These are the activations of a small neural network, seen along a few directions. Each row is one input.
Each table varies a few parts of the input and shows all the possible inputs, shuffled.
Descriptions start from the smaller parts, as in this example, which fits no table here: values(3) and (point or ring(11) or (line(4) and ring(8))).
Shared parts are said once, and a part with two or three values counts as separate values.

A family of inputs:
R1: [ 31.1  36.0  11.7 -47.4  -2.7 -17.6  -9.9 -32.0   7.9 -52.4  13.3 -18.6
  -1.4 -34.6   9.5 -33.7  26.4   1.4 -23.9   3.5]
R2: [-35.8 -19.0  -9.5 -17.7 -17.0 -23.2 -11.5 -27.4  -3.4  26.9 -16.1  28.8
  20.1  35.1  12.0  47.2 -34.4  61.6  -5.2 -10.6]
R3: [-24.6  -3.3 -22.6  45.9  -1.7  41.5  -1.1  75.3  -6.1  -0.9  25.2 -35.0
  -9.1   3.4 -13.6 -47.2  -2.3 -32.2  23.8 -17.6]
R4: [  7.6 -21.6 -15.1  59.0  14.0  40.1  -5.0  80.1 -20.2  11.5  28.1 -25.9
 -36.3   7.1 -28.6  -4.9 -14.0 -37.4  13.2   2.0]
R5: [-11.5  -9.8 -22.5  37.1  10.5  24.1 -10.9  56.5 -25.5  27.9  19.5   5.9
 -21.9 -13.3 -46.1 -23.0  15.8 -59.4  39.9  11.7]
R6: [ -9.2 -16.6   4.9  -4.6  -6.8 -18.9  -8.5 -33.8 -15.8  42.1 -27.9  38.7
  20.7  19.6 -15.1  65.1 -24.3  51.4   3.0 -11.7]
R7: [ 11.5 -29.4   2.7  71.1  -4.9  48.8  18.6  83.2   0.3  24.4  20.4 -33.9
 -42.5  18.9   7.4 -21.0 -16.8 -33.1  14.1   6.4]
R8: [ 50.7  15.5  28.7 -41.1   9.0 -11.7 -12.5 -37.8  -0.8 -40.9  19.5  -5.8
 -36.8 -40.4   7.0   2.6  13.5  -6.1 -21.0  16.0]
R9: [-16.5 -35.8   9.6  11.4 -16.5 -13.0  35.5 -26.4  16.8  33.9 -35.8  13.2
  -2.3  48.3  40.3  54.1 -43.5  54.1 -20.1 -19.2]
R10: [-47.3  -1.8 -22.2 -10.6 -17.1 -23.6  19.5 -43.5   1.7  11.8 -25.4  29.7
  50.4  44.2  15.1  23.8 -18.5  35.0  -0.6 -37.7]
R11: [ 48.8   4.6  41.6 -31.3   7.3 -17.2  17.1 -54.3   3.3 -28.8   7.8   5.0
 -36.8 -39.6  19.0  -0.2  24.4 -15.4  -3.5  31.9]
R12: [ 33.8  45.8  17.3 -48.5  15.3 -23.2 -21.0 -35.4  15.2 -35.3  -8.8  -6.4
  27.1 -46.1  -7.6 -29.6  51.7  -6.7 -20.2  24.4]
R13: [-48.7  -9.5   0.9 -10.9   5.8 -24.8  16.1 -32.1  25.0  20.4 -55.3  16.4
  68.9  29.3  12.3  21.6 -10.0  37.0 -15.0 -32.8]
R14: [ 37.4  34.9   6.7 -59.1  -7.0 -20.5 -35.7 -41.6  -8.1 -33.3  23.5  13.2
 -21.6 -44.3  -0.8  -8.4  23.8   2.3  -2.1  35.4]
R15: [-27.5  10.1 -32.3  46.7  11.6  39.3   9.1  69.2   9.8  -7.4  12.0 -25.5
  21.6  12.4 -11.0 -46.4   8.1 -52.4  17.5  -1.9]
- What is each input in this table made of? => values(3) and line(5)
- Changing only the values(3) part turns R9 into R11. The same change can be made to R13. Which row results? => R12
- Change only the values(3) part in R8. List by row number the other rows that result. => R4, R6
- Change only the line(5) part in R5. List by row number the other rows that result. => R3, R4, R7, R15
